A small network was shown many inputs. Here are its activations along a few directions, one row for each input.
In each table, some parts of the input vary, and every possible input appears once, in random order.
A made-up example of a description, with smaller parts first: one of 5 places around a ring, together with either a single point or one of 9 places along a line or (one of 3 separate values, together with one of 4 places along a line).
Shared parts are said once, and a part with two or three values counts as separate values.
(in the rows, 128 means zero)

Other details of the inputs shift rows strongly along two fixed directions, in all tables alike. That doesn't count.

A family of inputs:
R1: [152 144 143 117 143 113 139  86 173  57  77 102 155 137]
R2: [146 141 184 115 128 106 122 126 172  97  61 149 164 127]
R3: [141 141 135 118 137 193  92 145 137  96 146  87 106 121]
R4: [137 150 170 124 128 116 132 121 128 142 127 148 132 118]
R5: [130 141 171 122 131 117 134 124 134 143 126 145 137 119]
R6: [ 92 113 124 142 130  83 180 136  91 191 178 178 142 120]
R7: [169 142 155 102 127 188  91 123 169  58  73  78 144 135]
R8: [178 157 142 109 134 171  82 133 182  51  80  83 137 129]
R9: [120 134 121 124 130 133 143 112 124 103 135 109 134 132]
R10: [126 132 171 127 142 113 120 127 138 135 123 150 135 117]
R11: [162 141 114 111 133 195  85 149 133 114 146  82 126 122]
R12: [185 127 156  88 115 158  81 135 197  82  58  99  85 155]
R13: [114 116  80 139 116 166 121 153  66 157 186 116 122 120]
R14: [107 116 108 152 124  66 163  77 149  63  45 159 174 127]
R15: [121 138 146 133 136 132 112 150  99 175 179 153 111 108]
R16: [109 122  95 147 131 158 124 147  83 138 187 119 105 115]
R17: [124 132  75 131 133 171 106 145  99 162 201 114 124 144]
R18: [ 94 110 103 158 138  85 162  87 127  95  98 155 146 116]
R19: [ 86 126 118 145 133  79 160 127  78 207 175 173 141 126]
R20: [115 104  87 117 121  97 144 124 112 180 147 135  84 159]
R21: [127  93  96 114 123  69 147  96 136 142 102 151 114 170]
R22: [115 103  92 114 118  94 149 121 112 172 157 139  83 153]
R23: [150 152 184 117 131 101 111 114 163  93  63 151 156 129]
R24: [146 164 161 118 120 200  84 180  98 191 183 118  91 102]
R25: [ 95 118  89 151 130  88 172 101  90 127 127 134 151 139]
R26: [107 127  92 146 153  91 145  91 131 113 149 142 145 156]
R27: [146 109 126 107 127 117 116 121 158 123 107 123  83 153]
R28: [144 149 166 111 116 201 102 187 114 182 188 118  98  95]
R29: [156 145 171 105 118 220  73 212 131 156 163 114 100  97]
R30: [158 114 144 119 102 181  75 179 148 151 163  82  51 119]
R31: [ 98 122 109 146 131  78 151 123  65 203 179 188 148 127]
R32: [ 81 113  84 158 129  77 182  89 103 128 106 153 154 121]
R33: [164 122 159 110  99 161  90 155 168 133 111  77  73 133]
R34: [151 146 125 127 140 115 116  94 183  55  73 121 162 163]
R35: [138  90 139 130 111  41 148  82 177 101  52 134 138 162]
R36: [157 114 170 114 106  96 127 106 193  90  63 101 107 145]
R37: [169 147 153 119 118 181  90 138 164  44  66  89 132 124]
R38: [156 125 188 118 136 118 135 120 168 102  61 151 170 132]
R39: [147 158 112 113 126 230  83 171 116 149 217  79  84 121]
R40: [125 138 157 122 129 110 114 138 132 139 119 156 144 122]
R41: [140 136 132 122 130 115 125 101 165  50  63 115 160 146]
R42: [138 143 132 124 125 200 108 155 123 114 124  79 106 105]
R43: [116 123 117 142 140 144 130 128 121 103 129 117 117 109]
R44: [122 130 121 134 124 133 146 116 113 100 128 114 131 124]
R45: [119 115 103 137 127 137 137 122 109 114 117 120 142 119]
R46: [101 126 141 141 134  59 178 106 118 164 112 175 167 134]
R47: [105 127  97 137 122 161 141 149  85 149 183 111 103 101]
R48: [112 127 115 138 120 138 148 114 123 109 119 126 127 103]
R49: [ 93 110 109 143 129  82 163 134  75 207 177 186 157 125]
R50: [ 78 120  66 145 132 102 164 119  70 168 185 131 136 139]
R51: [131 132 167 128 133 125 146 141 136 150 113 146 144 124]
R52: [ 92 131  62 147 142 107 153 115  89 171 193 135 136 153]
R53: [166 117 149 115  95 155  80 164 172 120 113  90  76 132]
R54: [101 113 146 142 145  53 168 106 127 145 118 181 162 127]
R55: [135 131 161 123 132 121 119 127 124 149 120 154 151 126]
R56: [156 146 127 119 146 187  88 144 145  99 151  86 108 117]
R57: [116 118 147 133 138 140 129 167 109 173 176 152 118 107]
R58: [121 140  80 129 136 161 119 150  91 164 196  98 115 122]
R59: [ 93 103  80 153 123  96 162  98  99 126 115 156 158 119]
R60: [108 116 109 151 134  53 170  78 144  60  48 151 176 137]
Each input here is: one of 5 places around a ring, together with either one of 2 separate values or one of 4 places along a line or one of 6 places along a line.
Q: The inputs of R14 and R48 match in every part but the place on the ring of 5. If R37 is changed in the same way as R14 into R48, which row does it become?
A: R44
Q: Which other rows does R40 become when the place on the line of 4 takes its other values? List them by row number.
A: R2, R23, R29
Q: Which other rows does R33 become when the choice among 2 separate values takes its other values? List them by row number.
A: R20
Q: Which other rows does R32 become when the place on the line of 6 takes its other values? List them by row number.
A: R25, R42, R50, R52, R58

A family of inputs:
R61: [122 117  91 123 119 113 132 139  95 177 197 120 150 156]
R62: [133 127 111 140 142 116 141  86 183  53  96  83 119 144]
R63: [ 88 122  49 161 120  66 167  72  97 110 123 147 127 143]
R64: [158 158 195 111 114 147  86 144 147 149 116 139  88 106]
R65: [ 76 139  94 164 122 127 151 158  47 185 195 148 155  95]
R66: [141 134 209 119 152  64 138  78 163  98  47 169 138 141]
R67: [104  85 104 137 134  82 171 105  97 148  90 172 134 144]
R68: [138 159  88 131 105 208  76 173 105 125 176  54  64 109]
R69: [151 161 183 114 161 167 137 115 170  48  71 126 166 115]
R70: [178 155 148  90 141 218  60 157 124 142 145 101 111 152]
R71: [109 133  87 136 122  63 143 112 100 174 143 148 169 168]
R72: [ 95 131 116 135 154 142 139 122  71 152 160 159 153 102]
R73: [127 102 133 115 131 123 161 121 157 114  83 145 120 138]
R74: [143 145 180 131 156 148 143 115 181  61  75 112 178 110]
R75: [120 103 122 125  99  89 155  99 138 120  43 156 144 134]
R76: [ 83  90  81 145 101  46 186 120  88 169 102 166 146 129]
R77: [138 112 126 137 119  94 139  68 171  31  69  77 139 147]
R78: [156  98 147 113  92 169 123 158 146 117  99  86 114 115]
R79: [113 125 126 146 128 139 152 140  81 132 170 123 166 100]
R80: [100 139 123 148 135  92 161  84 100 116  98 169 190 100]
R81: [159 148 197  97 132 208  77 183 150 160 180 119  61 107]
R82: [183 158 152 105 122 136  97  98 171  97  62 122 162 158]
R83: [142 136 183 126 127 146 113 156 161 163 168 118  93 109]
R84: [135  97 133 129 119 142 146 141 161 128  99 113 113 129]
R85: [112  90  84 168 134  75  78 161 147  87 133 200 155 124]
R86: [118 137  71 120 134 211 101 162  98 140 227  85  51 116]
R87: [126 133  82 102 143 141 123 156 102 190 210 138 121 156]
R88: [ 84 124 128 154 119  25 165 126  89 206 163 183 123 123]
R89: [162 152 126 105 142 204  76 121 149  66 107  69  82 121]
R90: [122 126  96 123 137 155 116 162 111 192 215 113 122 157]
R91: [150 131 205 117 113 114 112 137 169 118 107 107 117 118]
Q: What is each input in this table made of?
A: either a single point or (one of 5 separate values, together with one of 6 places around a ring)

A family of inputs:
R92: [132 128 155 129 133 108 148  97 155  76  49 139 161 127]
R93: [113 133 111 137 137 119 134 118 104 139 147 142 139 126]
R94: [ 96 126 111 144 144  48 181  85 115 135 127 168 171 145]
R95: [ 96 124  85 142 131 123 134 142  69 178 194 153 127 123]
R96: [159 140 145 116 138 159 106 113 176  65  80  97 124 136]
R97: [162 135 179 112 113 166  89 158 164 119 107 110 100 116]
R98: [127 127 142 135 122 137 136 132 133 112 105 126 141 112]
R99: [109 114 103 142 141  77 158  92 136  98 109 135 148 144]
R100: [145 150 153 118 138 138 119 120 150 112 104 124 144 133]
R101: [100 125  89 139 129 116 138 150  77 192 198 157 132 125]
R102: [148 133 162 113 133 135 121 122 152 125 102 124 126 134]
R103: [ 85 113 107 153 136  58 191  86 105 123 114 166 164 126]
R104: [103 108  74 138 122  88 154 110 101 146 141 138 125 149]
R105: [119 139 117 134 133 143 124 133 104 137 165 127 129 117]
R106: [138 141 120 124 122 194  85 174 101 153 181 114 109 106]
R107: [146 148 146 112 130 169 102 151 132 134 138 120 125 126]
R108: [ 96 109  72 143 124  81 165 103  97 146 156 134 126 143]
R109: [126 120 133 122 128 115 134 131 119 160 139 145 125 137]
R110: [115 132 120 135 127 155 131 141 102 146 147 129 121 106]
R111: [115 123  96 134 136 128 136 122 116 125 159 121 118 130]
R112: [101 105  62 138 115 114 139 139  81 173 184 131 110 135]
R113: [112 121 117 132 121 124 126 148 101 186 176 145  97 119]
R114: [157 131 132 116 112 174  98 142 154 101 110  82 106 131]
R115: [134 135 140 133 129 133 119 126 135 110 117 126 147 124]
R116: [143 132 142 113 112 187  84 184 115 176 174 118  73 111]
R117: [164 141 141 109 130 194  85 144 163  85 108  89 105 129]
R118: [172 139 202 107 135 121 120 102 201  61  32 111 148 140]
R119: [167 140 172 105 116 204  81 177 147 146 144  95  97 113]
R120: [126 124  94 129 121 137 125 126 117 135 142 111 107 137]
R121: [164 147 187 120 140 125 116  92 192  34  28 109 166 133]
R122: [ 94 106  63 143 129 116 139 140  83 168 196 142 116 131]
R123: [144 129 140 116 111 184  84 188 115 176 174 119  78 108]
R124: [ 95 109 120 144 131  34 176  90 122 144 118 175 142 141]
R125: [114 115 141 138 129  53 157 100 142 123  95 159 140 137]
R126: [161 137 141 116 125 188  89 146 164  86 115  85 109 126]
R127: [120 131 144 138 145  49 169  75 156  88  66 154 185 149]
R128: [145 142 157 122 131 128 123 125 156 109 101 126 153 133]
R129: [131 125 151 122 134 102 146 109 143 126 111 137 137 138]
R130: [ 98 115 123 150 134  69 177  92 121 107  91 153 165 125]
R131: [148 139 145 117 116 213  89 177 121 130 143 101 105  94]
R132: [132 123 116 126 121 122 130 114 138 105 110 103 123 138]
R133: [127 120 123 121 122 145 118 162 103 185 177 136 109 122]
Q: What is each input in this table made of?
A: one of 6 places around a ring, together with either one of 2 separate values or one of 5 places along a line
Q: The inputs of R124 and R123 match in every part but the place on the ring of 6. If R94 is changed in the same way as R124 into R123, which row does it become?
A: R101
Q: Which other rows does R96 become when the choice among 2 separate values takes its other values? List them by row number.
A: R120

A family of inputs:
R134: [ 97 115 115 159 128  87 152 114 107 122 122 164 152 106]
R135: [103 112 112 134 119  79 165 111  93 171 126 153 126 135]
R136: [ 73  88  42 152 125  54 189  77  85 131 122 147 128 151]
R137: [115 105 124 124 123 120 152 131 107 161 134 144 116 126]
R138: [121 123 151 142 138  92 146 109 155  71  58 152 174 119]
R139: [172 153 210 104 154 135 128  86 205  36  34 107 164 138]
R140: [ 86 125  53 145 150 108 166  96  89 129 184 117 127 139]
R141: [164 125 162 106 116 190  88 177 152 139 155  88  92 121]
R142: [131 124 152 132 125 140 136 134 134 101 102 127 159 110]
R143: [130 145 131 129 105 209  91 192  92 159 188 106  96  85]
R144: [112 125  54 144 110 224  99 192  61 160 228  80  84  88]
R145: [171 145 172 107 143 141  89 121 191  63  50 129 153 145]
R146: [133 151 158 125 144 102 145  92 142 107 101 125 152 138]
R147: [200 167 184  85 124 243  52 172 178 104 101  79 119 125]
R148: [121 144 131 132 141 167 108 144 107 147 185 126 100 107]
R149: [177 145 184 110 139 123  90  95 206  39  19 127 160 145]
R150: [ 81 100  81 153 120  25 178 112  84 199 179 162 138 152]
R151: [104 106 109 139 124  69 168 118 122 171 153 147 137 145]
R152: [191 145 207  96 119 209  65 141 197  63  43  89  87 107]
R153: [129 124 107 120 132 154 112 159  96 175 185 141 130 132]
R154: [ 89 132 112 148 145  40 186  73 110 133 134 169 157 142]
R155: [128 139 158 130 159  88 149  87 163  78  80 149 158 139]
R156: [171 149 168  96 102 236  66 187 135 142 138  84  57  99]
R157: [141 136 136 121 134  82 132  94 144 111  75 146 176 160]
R158: [135 119 157 118 128  94 162  92 163 108  49 140 145 139]
R159: [105 105 109 147 123  73 136 124 119 157 160 151 112 132]
R160: [128 127 115 125 104 153 102 177 104 188 208 113  74 118]
R161: [111 136 109 141 109 181 111 185  64 190 208 115 113  93]
R162: [117 129 136 140 125 127 151 128 125 125 112 134 160 112]
R163: [138 126  88 128 136  97 132  75 158  55  64 121 168 170]
R164: [165 156 142 102 117 200  65 172 130 141 151 108 104 123]
R165: [121 147 132 127 142 147 142 128 115 156 168 124 130 123]
R166: [ 90  97  95 147 131  60 155 130 108 171 172 165 122 140]
R167: [132 116  69 131 110 181 102 161 114 141 198  74  75 136]
R168: [ 97  99 114 140 137  51 174  95 124 134  92 179 136 138]
Q: The inputs of R144 and R136 match in every part but one. If R134 is changed in the same way as R144 into R136, which row does it become?
A: R152
Q: What is each input in this table made of?
A: one of 5 separate values, together with either a single point or one of 6 places around a ring
Q: Which other rows does R137 become when the choice among 5 separate values takes its other values? List them by row number.
A: R139, R141, R142, R153
Q: Which other rows does R138 become when the choice among 5 separate values takes its other values? List them by row number.
A: R145, R155, R166, R168
